These are the activations of a small neural network, seen along a few directions. Each row is one input.
In each table, some parts of the input vary, and every possible input appears once, in random order.
Descriptions start from the smaller parts, as in this example, which fits no table here: one of 6 places along a line, together with either a single point or one of 11 places along a line or (one of 2 separate values, together with one of 8 places around a ring).
Shared parts are said once, and a part with two or three values counts as separate values.
In the rows, 128 means zero.

Other details of the inputs vary at random and push rows far along two fixed directions, the same in every table; ignore that.
These rows show it; all are for the same input, with only those details redrawn:
[172 186 158 113  90 182 106  73  77 149  74  79  91]
[105 173 113 100 149 178 130 135 135 133 170  99 103]
[105 173 113  99 150 179 130 136 135 133 172  99 103]
[106 174 114  99 149 180 129 135 134 133 171  98 102]
[ 98  85 149 107 156  88 141 209 180 128 165 138 142]
[165  97 193 121  97  90 118 148 124 144  69 118 130]
[164  97 195 120  97  91 117 147 123 145  67 117 131]
[164  97 194 121  97  90 118 148 123 145  68 118 131]

Rows:
r1: [122 160  42 164 147 160 161  97 124  97 174 147  99]
r2: [174  89 196 130 116  89 113 140 126 160  70 103 153]
r3: [119  72 159 132  67  51 130 106  64 168  84 144 165]
r4: [ 90 165  88  74 160 191 123 112 126 140 161  89 186]
r5: [ 93  70 135 117 175  88  80 186 164  94 181 163 139]
r6: [125 167  43 161 151 156 162 104 122  97 169 149 102]
r7: [163  92 193 118  99  80  89 134 112 113  72 137 123]
r8: [ 94 171 113 134 167 184 129 122 142  94 171 142 103]
r9: [164 187 159 151 120 195 124  58  90 164  55  81 111]
r10: [109 171  90  95 142 181  85 115 127 146 191 139 139]
r11: [172 186 157 113  90 182 107  74  77 149  75  79  91]
r12: [ 90 159 100 146 182 189  91 109 134 102 170 154  96]
r13: [190 168  90 176  82 155 140  30  73 117  78 119  88]
r14: [157  98 181  96  82  82  97 136 118 143  70 153 173]
r15: [115  65  80 168 147  63 176 166 183 103 172 170 140]
r16: [183  73 124 185  89  67 154 107 121 114  71 153 126]
r17: [127 157  39 164 137 155 171  85 141 110 176 120  94]
r18: [ 79  85 128  75 147  93 137 200 175 126 156 149 202]
r19: [ 46  76  86 159 132  46 160 173 142 120 178 167 169]
r20: [ 93  90 155 147 165  98 166 199 193 116 155 159 153]
Question: What is each input in this table made of?
Answer: either one of 2 separate values or one of 6 places along a line or (one of 3 separate values, together with one of 4 places along a line)
Question: List by row number the other inputs of the same sort as r15.
Answer: r1, r6, r13, r16, r17

Rows:
r21: [ 59  66  63 152 169  59 174 191 198  96 237 178 133]
r22: [152  60 141 178  73  51 144 122 130 121  97 151 126]
r23: [153  62 139 177  91  38 141 117 121 115  85 167 130]
r24: [ 50  84  98  84 185  85 104 225 188 130 245 177 171]
r25: [178  68 135 187 117  59 155 134 125 114  59 166 147]
r26: [114  83 215 127 118  70 136 162 120 157  83  99 163]
r27: [170 198 146 129 106 212  82  39  80 167  82 111 145]
r28: [134  85 182 129 118  96 110 150 156 141  62 129 193]
r29: [144  73 181  80 113  80 129 170 136 137  82 101 180]
r30: [127  66 188  84 106  67 109 160 115 135  88 101 162]
r31: [144 217 153 104  68 193 123  72  63 119  62 128 117]
r32: [163  78 215 114 132  85  85 169 142 111  93 137 124]
r33: [ 44  98 137 103 203 102 183 233 205 140 210 115 185]
r34: [158  67 140 181  98  46 138 112 113 116  77 166 129]
r35: [158 188 129  78  98 196  91  65  85 135  74  68 138]
r36: [ 63 185  98 103 207 239 111 121 160 106 218 116  79]
r37: [164  80 170  84  93  74 118 168 125 165  88 135 167]
r38: [ 96 202  11 148 183 206 170  92 133  99 212 128  95]
r39: [108 213  86  82 191 224 124 160 165 110 228  89  80]
r40: [173  70 134 171  79  60 160 124 145 122  86 153 142]
r41: [ 62  64  60 171 205  74 165 208 176  87 217 182 137]
r42: [193 196  89 160  69 181 143  13  73 129  79  99  87]
r43: [184  86 207 108 132  98 103 170 160 114  81 135 136]
r44: [ 30 217  81  85 148 203 135 134 114  94 216 147 105]
r45: [ 59  64  65 154 161  64 173 193 201  97 241 175 134]
r46: [180 189 171 120 122 231  98  52 106 130  62  95  88]
r47: [151 191 149 131 103 201  64  32  62 164  93 113 128]
r48: [125  79 192 117 106  72 128 162 111 183  96 130 148]
r49: [144  88 187 113 110  84 146 167 128 186  86 129 165]
r50: [ 84 210  89  90 189 215 105 156 147 108 243  89  65]
r51: [ 37  72 105  70 187  86 115 222 193 106 219 137 177]
r52: [191 196  88 162  78 180 142  11  70 126  74 107  89]
r53: [164 100 206 139 113  87 133 185 166 157  71 126 114]
r54: [172  68 135 174  76  62 161 126 147 122  85 150 141]
r55: [176 198  91 175  92 184 118   5  34 121  74 106  70]
r56: [183 200 128  92  87 194  76  58  70 163  85 104 130]
r57: [ 62 185  58  58 162 192 115 141 118 145 245 106 107]
r58: [ 96 199   5 157 193 215 166 106 125  96 208 125  95]
r59: [159  61 141 191 115  48 136 128 105 112  69 167 132]
r60: [ 62 206  93 113 181 206 130 156 160 139 227  96  53]
r61: [130 191 144 126 103 201  76  46  75 144  72  79 128]
r62: [177  75 134 176 100  57 157 118 132 118  66 164 145]
Question: The inputs of r42 and r21 match in every part but one. If r52 is changed in the same way as r42 into r21, which row does it become?
Answer: r23
Question: The inputs of r34 and r62 match in every part but one. If r26 is changed in the same way as r34 into r62, which row does it become?
Answer: r33
Question: What is each input in this table made of?
Answer: one of 2 separate values, together with either a single point or one of 8 places along a line or (one of 3 separate values, together with one of 4 places along a line)
Question: Start at r61 and move only the place on the line of 4, one step at a time. The first step leads to r51. Which rows follow, in order?
Answer: r30, r26
Question: Change only the choice among 3 separate values in r47. List by row number the other rows that result.
Answer: r36, r61

Rows:
r63: [104 218  59 103 140 231 107  67  87 126 179 103 114]
r64: [ 57 141  89 108 177 146 131 171 154 117 218 145 127]
r65: [151  82 172 139 119  75 136 170 159 134  99 136 138]
r66: [145  63 116 182 107  48 148 132 133 106 106 179 133]
r67: [148  77 172 145 134  76 146 170 163 123  92 145 155]
r68: [162 160 155 129  86 153 115  67  75 158  67  88 126]
r69: [184 172 157 124  85 170 120  68  77 145  70  87  96]
r70: [136  80 145 120 115  72 137 159 139 142 103 142 180]
r71: [157 155 152 128  92 152  92  66  70 144  78 108 123]
r72: [145  73 167 141 133  85 115 162 154 121  97 156 137]
r73: [ 85 139  88 119 187 160 154 170 181 119 203 125 119]
r74: [174 169 154 124  78 162 115  71  71 145  61  78 100]
r75: [ 83 129  36 161 165 126 189 141 161 103 215 149 118]
r76: [147  76 172 146 134  80 120 160 152 111  92 160 147]
r77: [ 99 226  63  97 135 229 132  61 100 140 170  82 107]
r78: [130  76 166 124 122  68 113 168 139 121 110 146 140]
r79: [ 81 138  91 105 183 150 130 164 166 110 219 140 111]
r80: [ 59 135  79 101 165 148 130 154 157 113 216 146 146]
r81: [187 167 160 140  87 162  90  66  84 134  63 108  92]
r82: [127  82 167 124 116  69 140 170 138 147 101 139 151]
Question: The inputs of r78 and r74 match in every part but one. If r80 is changed in the same way as r78 into r74, which row does it become?
Answer: r77
Question: What is each input in this table made of?
Answer: one of 2 separate values, together with either a single point or one of 9 places along a line
Question: Change only the choice among 2 separate values in r82. List by row number the other rows that result.
Answer: r64

Rows:
r83: [ 92 108  70 129 190 130 148 172 178 102 199 154 125]
r84: [ 84 118  98  89 159 125 153 194 176 122 205 126 140]
r85: [111 189 120 109 156 201  98 109 122 129 152  99  95]
r86: [121 168  68 135 126 169 143  86 119 126 164 113 109]
r87: [132 176 108 101 141 196 117 108 120 139 152 101  96]
r88: [100 174  74 141 145 170 147  80 106 129 156 115 103]
r89: [ 99 176  81 144 144 177 150  79 109 129 154 130 117]
r90: [140 167  81 133 139 185 131  92 117 121 156 122  85]
r91: [104  73 161 119 130  72 144 182 164 137 116 152 191]
r92: [147 115 141 170 102 104 132 100  87 139  74 124 128]
r93: [178 129 167 109  99 130 116 124 104 139  74 113 108]
r94: [185 120 139 142  95 118 130 106 101 122  76 133  97]
r95: [110  64 189 120 155  77 112 192 165 117 119 141 150]
r96: [108  73 164 125 125  55 148 201 143 141 131 137 151]
r97: [125  62 152 156 148  64 122 178 168 109 121 168 136]
r98: [126 190 118 111 137 193 105 108 125 136 151 102  95]
r99: [118 193 125 103 139 191 107 118 118 128 158 100  77]
r100: [181 134 168 108  97 119 118 119 106 141  86 103 125]
r101: [134 183 108  99 141 187 119 104 123 140 167  91 112]
r102: [110  73 157 110 115  56 151 194 158 133 125 139 158]
r103: [119 183  98 144 151 194 115  91 122 110 152 134  98]
r104: [ 50 124  99 103 184 128 154 175 166 136 205 128 145]
r105: [142 175  79 134 138 175 134  86 120 122 170 112 100]
r106: [100  72 170 135 140  74 141 191 147 147 122 151 182]
r107: [157 123 155 114  98 119 118 109 108 148  70 101 153]
r108: [172 133 150 160 107 128 111  95 113 120  66 148 128]
r109: [157 136 189 126 113 143  92 113 114 138  68 128 130]
r110: [116  70 156 113 133  74 139 181 167 137 118 150 195]
r111: [184 127 141 151 107 120 124  89 110 125  77 137 144]
r112: [123  67 158 111 133  81 136 186 171 132 118 151 192]
r113: [118 168 108 142 142 183 119  90 115 107 161 116  78]
r114: [171 144 176 119  95 128 105 123 109 136  73 114 106]
r115: [122  70 153 105 119  58 147 193 161 134 128 137 163]
r116: [107  63 141 171 137  60 153 172 145 128 122 171 168]
r117: [139 128 175 125 103 124 127 102  99 158  70 124 151]
r118: [160 120 158 115  86 117 120 109 110 154  81 105 142]
r119: [114  60 125 153 129  51 153 166 159 118 117 157 164]
r120: [158 123 131 150  77  97 144 100  99 126  77 127 117]
r121: [167 119 160 114  87 125 117 113 113 151  82 105 138]
r122: [150 129 197 125 116 144  97 110 107 127  69 120 133]
r123: [ 89 120  85 140 174 125 140 174 184 106 209 158 113]
r124: [ 67 119  73 131 166 105 175 165 162 114 215 150 116]
r125: [136  71 145 149 130  55 138 187 168 107 127 170 127]
r126: [145 123 172 136  92 114 122 118  90 162  83 104 130]
r127: [131  62 160 112 152  76 125 194 170 130 114 147 158]
r128: [123  62 152 110 134  72 133 189 169 132 118 136 178]
r129: [ 87 108  62 131 173 123 157 165 178 105 201 144 146]
r130: [102 178 101 105 125 180 134 105 117 144 159  93 117]
r131: [101 184 107 100 129 172 144 107 104 144 160  96  99]
r132: [ 78 116 102 132 175 120 145 178 171  86 210 150 102]
r133: [134 169  72 128 119 170 148  98 113 115 157 112  99]
r134: [153 114 143 160  89  99 139  87  97 145  82 132 114]
r135: [158 133 193 118 101 129 102 119 101 125  78 105 102]
r136: [169 122 159 160  98 119 105  99 111 128  83 136  95]
r137: [119 193 111 108 152 198 104 108 125 129 144  99 105]
r138: [ 56 123 103 103 170 126 155 175 168 142 214 130 134]
r139: [128 169  74 135 133 185 140  85 121 116 146 125 130]
r140: [ 56 124  90 101 175 130 151 180 174 126 201 123 156]
r141: [171 129 157 153  94 114 113 107 106 119  81 134  87]
r142: [114 178 107 142 153 196 119  86 113  99 150 126 100]
r143: [ 83 123 102  97 192 150 137 186 182 120 196 147 149]
r144: [ 88 126  97  95 191 133 137 183 183 122 209 123 153]
r145: [189 126 139 143  93 107 133 100 102 124  87 124 112]
r146: [ 88 132 103  96 188 140 138 178 183 121 205 137 165]
r147: [119 197 117 110 150 206 107 104 126 128 141 114 118]
r148: [141 124 169 136 104 117 119 117  87 157  72 102 140]
r149: [164 119 131 152  94 114 133  88 109 130  71 137 154]
r150: [120 115 148  71  70 102  38  92  49 144 103 151 171]
r151: [159 116 164 156 115 121 107  96 103 108  72 126 109]
r152: [185 122 136 149 108 111 121  91 108 125  78 123 132]
r153: [132 163  74 135 122 174 140  89 120 123 159 113 106]
r154: [129 107 119 109  70  89  50  73  46 125 104 169 158]
r155: [152 115 144 170  89 101 134  99  89 144  85 126 117]
r156: [155 121 142 162  85  96 141 107  85 135  84 124 111]
r157: [123 176  65 127 122 165 150  93 113 117 164 111 101]
r158: [162 131 188 127 102 132  90 116 113 146  81 115 106]
r159: [131  66 142 155 146  62 128 179 172 109 118 169 145]
r160: [105 178  72 142 134 179 147  82 116 119 149 125 128]
r161: [155 125 195 125 105 134  95 112 107 135  81 108 109]
r162: [135 174  80 134 150 195 132  89 119 114 144 133 108]
r163: [125  58 121 147 132  53 149 165 163 119 121 156 168]
r164: [111 168  73 141 121 165 146  86 115 126 158 114 105]
Question: What is each input in this table made of?
Answer: one of 2 separate values, together with either a single point or (one of 4 places along a line, together with one of 10 places along a line)
Question: The inputs of r121 and r153 match in every part but the choice among 2 separate values. If r138 is changed in the same way as r121 into r153, which row does it become?
Answer: r134
Question: The inputs of r146 and r111 match in every part but the choice among 2 separate values. If r114 is changed in the same way as r146 into r111, which row does it become?
Answer: r125
Question: The inputs of r95 and r151 match in every part but the choice among 2 separate values. If r87 is changed in the same way as r95 into r151, which row does it become?
Answer: r90
Question: Change only the choice among 2 separate values in r164. List by row number the other rows that result.
Answer: r130
